These are the activations of a small neural network, seen along a few directions. Each row is one input.
In each table, some parts of the input vary, and every possible input appears once, in random order.
A made-up example of a description, with smaller parts first: line(6) and (point or (values(2) and ring(5)) or ring(11)).
Shared parts are said once, and a part with two or three values counts as separate values.
In the rows, 128 means zero.

Other details of the inputs shift rows strongly along three fixed directions, in all tables alike. That doesn't count.

Table:
r1: [146 182  84 195 122 143 121 164 115 114 150 151 134]
r2: [ 71 179 125  91  70 101 117  96 122 153 131 116 116]
r3: [131 102 120 124 162 148 126 135 146 104 135 138 156]
r4: [107 138 145 108 108 120 129 123 115 177 100 150 114]
r5: [149 101 128 131 182 151 113 130 125 106 108 131 151]
r6: [151 143  76 164 142 161 111 158 129 117 123 128 132]
r7: [160 139  87 141 166 147 117 115  97  94 129 118 130]
r8: [141  87 178 125 123 113 196 117 156 117 184 174 165]
r9: [121 184  64 160 123 131 109 139 150 126 131 108 127]
r10: [126  96 117 126 163 140  89 137 130 117  72  85 137]
r11: [160 102 114 122 144 145 128 100 141 108 155 122 135]
r12: [125 110 188  67 118 104 147 101  93 165 119 135 109]
r13: [110 221 131 187 116  98 137 143 152  46 129 131  76]
r14: [ 82 135 124  81 111 130 103 118 138 189  63  95 105]
r15: [105 125 234 119  64  95 198 134 151 139 130 189  42]
r16: [ 71 205 180 129  62  77 126 142 106 159 133 138 136]
r17: [125 218 119 178  99 107 131 132 132  49 140 129  54]
r18: [146  68 167 114 149 133 158 111 163 121 151 150 159]
r19: [140  97 110 115 182 146 136 126 144 100 119 121 154]
r20: [115 156 169 122  91 106 133 145 112 183 126 146 112]
r21: [156  49 150 122 134 156 124 137 107 120 134 131 123]
r22: [111 132 143 178  89 114 156 172 131 101 194 172 157]
r23: [102 117 156  63 107  97 153  82 155 196  80 113 109]
r24: [132 161  64 118 152 134 109 100 131 100 122  84 126]
r25: [117 119 114 109 163 133 110 112 159 117 110 105 147]
r26: [179 106 127 115 174 145 103 122 105 111 132 120 122]
r27: [145  82 152 103 146 161 107 115 101 138  99 114 119]
r28: [177 121 121 129 175 127 141 138 121 133 129 142 121]
r29: [144 139  81 149 140 155 108 127 131  94 158 102 133]
r30: [156  79 176 110 139 128 112 128  96 144 119 112 108]
r31: [ 78 190  90 102 104 106 103 107 148 172  89  98 109]
r32: [118 186  60 133 124 128 116 117 114  96 139 108 130]
r33: [ 77 143 129  77 132 120  91 105 128 152  51  92 133]
r34: [140 149  70 163 145 121 104 122 155 131 104  78 116]
r35: [157  98  91 116 175 153 142 131 145 126 116 131 128]
r36: [158  60 162 115 127 152 152 109 137 127 165 134 134]
r37: [130 160  77 181 106 134 114 155 112  85 177 125 131]
r38: [173 112 141 131 152 149 108 136 101 115 144 122 124]
r39: [ 95 141 135 117 106 109  98 126 112 185  57  98  96]
r40: [136  74 192 155 120 127 153 157 114 123 156 169 148]
r41: [ 86 151 123  76 108 100 135  97 148 183  84 108 108]
r42: [151 120  96 112 182 143 118 115 121 143  70 111 116]
r43: [143 102 132 142 154 140 133 122 162 108 140 114 157]
r44: [146  99 117 127 155 148  83 121  99 123  85  84 109]
r45: [ 70  95 214 112  61  86 173 133 141 165 162 161 140]
r46: [125 208  99 159 144 105  96 143 118 100 131 118 146]
r47: [ 76 197 135 122  48  80 149 107 145 181 142 150 120]
r48: [ 57 189 136 103  42 100 133 113 106 154 153 147 121]
r49: [ 94 141 170  97 128  89  88 123 114 166  56  75 116]
r50: [130 181 104 192 128 135 115 160 115  86 152 141 160]
r51: [170  98 105 112 164 143 137  91 141 103 138 106 132]
r52: [136  74 165 120 103 157 156 141 116 124 185 167 135]
r53: [132 140 136 162  71 142 149 155  99 104 200 179 143]
r54: [134 162  61 137 150 147  94 134 131 128  92 113 124]
r55: [132 143 129 153  79 134 152 145 100 102 203 189 145]
r56: [143  67 142 110 139 135 120  96 138 137 116  88 115]
r57: [139 107 119 120 166 130 146 121 157  99 140 127 156]
r58: [164  97 116 122 167 162 108 117 102 109 122 127 128]
r59: [131  80 133  91 144 148 136 126 144 160 111 145 121]
r60: [ 73 173 147 100 112  92 129 106 110 154  81 117 135]
r61: [135 157  71 187 118 131 121 168 135 111 155 135 127]
r62: [168  83 189 153 116 118 162 167 116 154 169 180 121]
r63: [156 134 117 116 168 130 103 132 124 151  98 119 113]
r64: [143  96  98 129 156 147  94 141 130 144  71  95 111]
r65: [113  77 159  97 144 147 128 133 143 136 110 124 147]
r66: [163  83 181 108 170 119 160 131 121 121 139 156 149]
r67: [111 187  98 189 106 121 139 155 145  85 193 146 166]
r68: [148  84 156 126 115 137 192 145 124 143 166 199 138]
r69: [135  64 138 102 140 140 114 111 133 135 118  94 113]
r70: [ 72 134 155 104 102  84 116  98 151 163  82  77 126]
r71: [100 208  82 161 113 108 134 139 118  92 141 137 159]
r72: [156 104 110 116 147 152 136 118 107 102 137 135 134]
r73: [114 148 117 165  84 106 146 151 143 142 165 148 122]
r74: [138 130  99 153 158 157 101 148 132  92 115 113 156]
r75: [152  81 162 141 112 139 176 132 156 151 175 168 135]
Description of these inputs: values(3) and (point or (line(4) and line(6))).
Changing only the values(3) part turns r16 into r38. The same change can be made to r67. Which row results? -> r29
Which other rows does r73 become when the values(3) part takes its other values? List them by row number. -> r45, r69
Which other rows does r12 become when the line(4) part takes its other values? List them by row number. -> r26, r30, r38
Which other rows does r63 become when the line(6) part takes its other values? List them by row number. -> r4, r31, r47, r54, r59
Which other rows does r65 become when the values(3) part takes its other values? List them by row number. -> r14, r52
Start at r72 and move only the line(4) part, one step at a time. The first step leads to r55. Which rows follow, in order? -> r53, r21
Start at r18 and move only the line(6) part, one step at a time. The first step leads to r25. Which rows follow, in order? -> r3, r33, r5, r46
